Each row below holds a small network's activations on one record, seen along a few directions.
Each row is followed by the record's values for the fields Ravum, Nobir, Mame, Tofit.
A field that a record lacks is written absent.
The largest differences between rows may come from other fields.
In the rows, 500 means zero.
Random noise pushes rows far along 16 fixed directions. That doesn't count. These rows show it; they differ only by the noise:
[569 180 388 533 467 520 622 734 527 561 571 296 635 257 506 532 511 564
 194 556 459 440 495 363 436 330 433 257 317 468]
[546 483 378 866 493 433 518 609 741 554 590 558 408 536 346 683 281 646
 757 633 508 548 701 469 481 388 377 488 400 674]
[755 291 520 548 478 359 515 392 547 569 719 619 322 702 359 433 546 573
 443 532 521 699 514 375 327 180 531 570 595 445]
[352 419 377 370 347 573 643 385 581 582 732 351 551 338 535 311 470 415
 331 544 391 505 382 473 579 481 349 279 612 289]
[549 385 605 525 728 531 604 561 361 534 473 276 726 367 422 549 640 581
 376 665 756 463 233 437 359 516 340 583 497 466]
[313 557 504 570 538 413 498 656 627 547 306 581 439 561 565 658 525 565
 440 406 404 534 738 406 593 395 505 416 510 559]
[442 556 643 475 478 421 460 627 500 478 538 725 460 533 662 641 399 677
 530 455 434 648 321 483 638 364 401 587 485 728]
[636 949 324 823 347 501 446 277 605 301 549 436 375 595 752 598 558 438
 433 476 323  71 723 648 643 326 389 700 448 650]
[381 494 532 647 452 534 336 568 415 323 647 464 360 447 662 550 455 449
 569 544 487 409 455 594 598 616 378 611 257 739]
[393 523 259 324 354 496 483 343 473 578 570 490 288 342 461 517 361 772
 384 595 501 632 471 429 518 399 580 548 548 388]
[458 418 529 489 436 470 361 596 422 597 468 626 405 419 605 738 494 679
 259 558 575 241 408 522 663 587 515 485 616 499]
[472 612 596 491 611 491 407 522 425 458 426 352 198 583 694 425 387 586
 291 623 340 660 530 538 133 480 293 524 388 509]
[549 345 472 551 477 384 287 305 445 434 576 706 763 340 380 597 686 475
 624 558 694 235 428 582 908 618 698 679 507 592]
[117 713 397 490 578 511 535 620 493 430 489 368 403 605 359 358 633 586
 409 484 490 620 557 366 454 498 471 314 591 425]
[723 369 702 307 462 520 362 506 226 473 500 558 324 474 624 662 447 300
 409 360 676 355 239 591 652 566 538 582 644 361]
[539 453 379 896 667 448 526 666 594 350 794 319 729 599 158 212 700 631
 465 781 500 485 504 429 213 421 333 282 319 647]
[576 584 514 460 262 478 453 182 431 419 826 456 505 551 682 239 729 554
 408 515 613 294 401 508 412 549 592 749 615 580]
[505 517 479 541 582 558 713 443 567 668 511 357 517 451 431 596 422 575
 477 632 620 553 372 451 420 417 262 526 663 352]

[684 448 463 546 519 521 682 379 589 516 500 539 685 526 500 452 565 569
 567 551 436 602 490 521 416 337 485 652 365 593]
Ravum=b1 Nobir=v1 Mame=j3 Tofit=d2
[365 665 623 454 530 358 456 397 611 607 287 464 724 312 654 608 437 632
 555 521 551 445 560 429 535 571 524 609 614 543]
Ravum=b1 Nobir=absent Mame=j3 Tofit=absent
[674 357 411 447 115 601 699 574 658 585 618 461 565 370 723 474 308 453
 722 302 554 505 692 462 438 488 650 500 379 661]
Ravum=b1 Nobir=absent Mame=j4 Tofit=absent
[506 709 633 506 405 570 644 724 446 457 356 384 448 537 803 721 536 418
 462 192 602 299 540 426 549 415 508 581 579 612]
Ravum=b1 Nobir=v1 Mame=j1 Tofit=absent
[426 319 660 760 688 264 230 634 594 489 479 644 593 480 485 666 568 368
 365 588 348 369 617 506 737 431 338 343 463 588]
Ravum=b2 Nobir=absent Mame=j5 Tofit=absent
[426 377 603 307 512 645 782 649 505 625 483 481 455 549 589 412 404 518
 493 465 483 818 334 489 293 515 341 425 549 469]
Ravum=b1 Nobir=v2 Mame=j1 Tofit=absent
[466 835 422 624 544 488 457 388 599 437 560 591 322 781 403 409 448 538
 553 543 297 651 557 545 458 324 379 491 551 501]
Ravum=b2 Nobir=v1 Mame=j3 Tofit=d2
[183 468 493 330 495 356 158 411 340 373 676 558 551 273 393 382 509 555
 483 591 532 565 294 484 768 649 579 455 528 517]
Ravum=b2 Nobir=absent Mame=j3 Tofit=absent
[254 518 532 575 625 504 605 454 519 609 420 376 768 333 425 596 646 739
 647 669 832 429 423 400 468 727 497 712 553 583]
Ravum=b1 Nobir=v2 Mame=j4 Tofit=absent
[555 695 413 360 289 587 685 542 648 649 494 611 519 577 484 475 312 509
 534 322 433 516 535 482 543 421 572 256 801 336]
Ravum=b2 Nobir=v1 Mame=j2 Tofit=d2
[456 583 290 419 592 667 396 639 297 448 236 419 490 228 461 631 337 743
 387 711 547 439 422 676 466 704 506 488 271 536]
Ravum=b1 Nobir=absent Mame=j5 Tofit=absent
[601 603 403 377 344 520 360 373 394 280 683 571 228 705 553 209 513 345
 462 357 317 697 579 579 452 338 587 515 416 544]
Ravum=b2 Nobir=v1 Mame=j3 Tofit=absent
[426 560 166 702 457 555 474 496 598 509 585 672 361 477 344 680 396 741
 476 695 375 482 533 569 753 328 381 522 385 605]
Ravum=absent Nobir=v1 Mame=j5 Tofit=absent
[203 357 653 416 537 497 544 854 449 481 429 285 616 397 537 475 606 423
 515 301 632 536 520 268 506 671 601 285 390 523]
Ravum=b1 Nobir=v1 Mame=j4 Tofit=d1
[672 438 565 540 624 477 284 334 359 493 429 567 494 493 451 550 585 434
 356 691 543 207 429 717 522 710 476 560 584 384]
Ravum=absent Nobir=v1 Mame=j1 Tofit=d1
[380 743 192 579 451 600 505 581 636 569 276 709 461 475 355 784 261 667
 791 479 526 617 737 564 779 441 559 515 440 638]
Ravum=b2 Nobir=v1 Mame=j4 Tofit=absent
[960 329 399 621 433 478 426 546 500 531 426 557 305 477 476 697 318 506
 444 541 504 290 660 628 414 465 584 484 429 463]
Ravum=b1 Nobir=v2 Mame=j1 Tofit=absent
[313 725 723 470 582 266 223  97 569 543 353 507 332 503 762 507 454 445
 483 598 390 459 670 580 469 659 419 727 694 421]
Ravum=b1 Nobir=absent Mame=j4 Tofit=absent
[455 325 494 598 260 554 364 488 422 645 743 482 193 567 602 539 604 588
 292 589 755 108 579 503 398 758 554 563 718 497]
Ravum=absent Nobir=v1 Mame=j1 Tofit=absent
[512 443 599 412 507 283 399 526 501 390 571 543 477 451 540 437 451 493
 462 414 296 606 449 412 565 388 561 392 443 487]
Ravum=b1 Nobir=v2 Mame=j2 Tofit=d1
[700 522 320 657 371 532 658 691 620 470 500 494 187 586 511 733 256 490
 546 322 356 626 727 423 505  71 469 467 362 558]
Ravum=b1 Nobir=v1 Mame=j3 Tofit=absent
[648 515 485 468 458 550 560 545 475 357 651 788 592 755 460 325 679 504
 551 384 376 613 341 579 622 363 544 512 416 671]
Ravum=absent Nobir=v2 Mame=j2 Tofit=d1
[481 552 486 402 212 472 617 450 674 656 600 527 600 441 645 361 382 712
 708 445 656 578 648 421 299 611 633 579 651 684]
Ravum=absent Nobir=absent Mame=j1 Tofit=absent
[556 327 277 486 471 571 420 260 521 612 614 379 303 370 344 468 333 382
 371 685 395 546 555 537 496 433 432 391 427 191]
Ravum=b2 Nobir=v1 Mame=j4 Tofit=d2
[467 560 410 258 265 547 566 418 379 467 667 525 599 466 718 340 749 780
 207 401 486 560 335 337 472 243 697 687 409 661]
Ravum=b2 Nobir=absent Mame=j4 Tofit=d2
[349 154 410 300 426 479 273 397 448 584 254 579 494 303 669 433 661 552
 237 560 402 435 852 557 469 724 829 521 261 522]
Ravum=b1 Nobir=v1 Mame=j1 Tofit=absent
[699 544 447 458 578 477 270 689 388 345 323 544 289 573 358 511 328 268
 436 394 358 438 645 656 560 547 583 166 486 309]
Ravum=b1 Nobir=v1 Mame=j2 Tofit=absent
[622 630 618 521 321 563 599 585 557 500 716 588 275 777 638 418 374 448
 657 337 477 563 415 523 397 503 404 493 607 594]
Ravum=b2 Nobir=v2 Mame=j1 Tofit=d1
[373 421 498 488 525 423 426 416 508 525 475 546 651 393 504 491 652 524
 349 580 481 365 527 508 607 536 538 508 576 496]
Ravum=absent Nobir=v1 Mame=j1 Tofit=absent
[607 260 388 446 495 688 701 453 567 644 510 638 716 590 334 333 616 476
 567 587 585 618 492 610 448 578 515 451 494 460]
Ravum=b1 Nobir=v1 Mame=j4 Tofit=absent

Which values does each new row have?
[474 711 482 369 454 650 525 705 297 342 362 347 597 379 574 483 449 563
 685 370 765 446 438 538 413 761 647 583 418 669]
Ravum=absent Nobir=v2 Mame=j2 Tofit=absent
[622 464 360 636 533 393 348 555 474 376 477 473 568 467 321 465 612 625
 430 564 530 375 672 465 434 453 701 454 360 578]
Ravum=b1 Nobir=v1 Mame=j3 Tofit=absent
[636 209 597 588 626 538 469 474 500 722 573 432 360 543 390 533 376 518
 506 740 645 620 448 504 238 608 317 522 470 395]
Ravum=b2 Nobir=v1 Mame=j4 Tofit=d1
[746 351 669 537 462 191 361 506 613 606 465 534 369 417 640 676 306 564
 459 451 474 514 688 366 385 340 549 532 567 527]
Ravum=b2 Nobir=v2 Mame=j1 Tofit=absent
[637 588 465 388 373 483 523 273 472 462 671 289 572 380 578 242 492 586
 459 570 539 476 417 468 235 522 572 581 512 450]
Ravum=b1 Nobir=v2 Mame=j4 Tofit=absent
[284 548 336 566 406 459 282 428 581 374 671 482 283 563 377 221 414 447
 604 542 274 628 748 488 411 587 631 325 325 494]
Ravum=b2 Nobir=v2 Mame=j2 Tofit=d2
[785 313 451 696 507 493 467 218 735 708 555 744 445 581 430 462 269 604
 724 874 434 541 624 806 289 708 346 633 479 559]
Ravum=b1 Nobir=v2 Mame=j1 Tofit=absent
[495 272 581 397 539 416 458 567 593 715 300 688 393 598 513 491 434 734
 562 544 493 810 742 439 242 597 671 548 389 581]
Ravum=b1 Nobir=v1 Mame=j5 Tofit=d1
[483 524 524 447 530 611 884 791 678 692 274 428 646 478 463 626 301 489
 766 337 648 698 578 438 444 542 399 341 624 488]
Ravum=b1 Nobir=v1 Mame=j1 Tofit=absent
[731 583 446 494 420 573 574 485 417 356 368 251 386 435 726 548 431 403
 559 347 543 499 689 506 323 394 569 731 238 628]
Ravum=b1 Nobir=v1 Mame=j3 Tofit=absent
[488 439 338 275 507 753 689 462 439 551 315 510 545 628 439 307 704 304
 367 397 487 572 581 630 480 592 578 384 555 295]
Ravum=b2 Nobir=v2 Mame=j3 Tofit=absent
[599 764 430 780 714 456 367 424 706 524 191 751 699 653 300 607 450 439
 763 646 437 391 807 776 612 624 426 459 569 585]
Ravum=b2 Nobir=v1 Mame=j1 Tofit=absent
[658 692 367 505 380 755 806 533 526 514 436 238 595 383 723 509 381 583
 494 502 504 401 468 580 307 514 369 571 330 569]
Ravum=b1 Nobir=v1 Mame=j4 Tofit=d1
[252 928 428 890 778 343 567 694 658 410 218 203 594 453 464 827 590 642
 466 511 507 339 745 288 592 260 291 499 457 609]
Ravum=b1 Nobir=absent Mame=j4 Tofit=absent
[534 509 594 641 607 454 537 659 547 522 420 412 769 369 426 614 417 533
 649 558 656 423 469 474 436 583 448 460 542 592]
Ravum=b2 Nobir=v2 Mame=j3 Tofit=absent
